A small network was shown many inputs. Here are its activations along a few directions, one row for each input.
In each table, some parts of the input vary, and every possible input appears once, in random order.
Descriptions start from the smaller parts, as in this example, which fits no table here: line(4) and (point or ring(9) or (values(2) and ring(8))).
Shared parts are said once, and a part with two or three values counts as separate values.

Other details of the inputs vary at random and push rows far along two fixed directions, the same in every table; ignore that.

Rows:
x1: [-10 -15   8  11  -1 -29  13 -21   8   6  -8   2  10  11]
x2: [-16 -19   6   7  -5 -22  23 -11  -3   0  -9   6  13   9]
x3: [  7  15  -5 -10  11  23 -16  58  13 -10  22  -6  -7  -3]
x4: [-16  -5   0   6  -5 -20   9 -31   0   9  -9   9 -13   8]
x5: [  4  31   0 -18 -15  46  -6 -10  -8  25 -14  -8  42  11]
x6: [ -6 -12   1  17  -1 -18  14 -34   0   1   2  -3  -1  13]
x7: [-18  39  -5 -13 -25  49   0  -6  -7  27 -10  -4  27  11]
x8: [ -9 -19  -6   3  -6 -11  24 -21 -10   9  -8   9  -4   7]
x9: [ -4 -16  -3   6  -6 -16  23 -17 -13  10 -13  10   2   6]
x10: [ 17  20  -7  -1  11  29 -14  48   3 -12  28  -8 -12  -4]
x11: [-10  -3   4   9  -5 -25   9 -27  -3  11 -14  10  -7   6]
x12: [-13  41  -2 -10 -25  44  -1  -2 -10  28 -15  -3  33   9]
x13: [ 21 -32   5   6  28 -36  -5  23   0 -41  25   7 -48  -9]
x14: [-14 -23  11  -5  -2 -19  14 -25   2  -7  -5   3   9  10]
x15: [ -1  29  -3 -21 -14  51  -6 -14  -5  24  -9  -9  36  13]
x16: [-16 -17   4   8  -1 -24  13 -25  11   4  -3   0   4  13]
x17: [ 16 -23   8  -1  23 -42 -11  30  -3 -31   6  19 -53 -14]
x18: [  4  34   6  -9 -16  45  -6 -13  -8  13  -4 -15  48  13]
x19: [ 19  16   6 -17  14  17 -27  53  11 -14  16  -7   3  -4]
x20: [ 17  11  -3 -12  11  28 -39  41  11 -21  12 -16  -8 -46]
x21: [  0 -12  -3   9   0 -23  13 -27  -4  15 -12   6   0   8]
x22: [ 11  12 -14  -2   4  29 -30  51  11 -16  15 -10 -10 -45]
x23: [ -5 -14  -6   6   0 -18  13 -31  -1  13  -7   5  -6  10]
x24: [ 11 -25   5  -4  24 -37 -11  26   0 -33  11  18 -60 -13]
x25: [ 22  22  -4   2  10  24 -15  52   0 -11  22  -7  -6  -5]
x26: [  0 -10   4  19  -1 -23  13 -30  -3   2  -3  -2   5  11]
x27: [-13 -21  -5  15  -7 -23   4 -38   9  -2 -15  -8   1 -28]
Each input here is: values(3) and (point or (values(2) and line(4))).
Question: Changing only the values(3) part turns x4 into x24. The same change can be made to x11. Which row results?
Answer: x17
Question: Which other rows agree with x22 in the values(3) part? List them by row number.
Answer: x2, x3, x7, x8, x9, x10, x12, x25
Question: Change only the values(2) part in x18. List by row number the other rows that result.
Answer: x13
Question: Change only the line(4) part in x6. List by row number the other rows that result.
Answer: x4, x16, x23
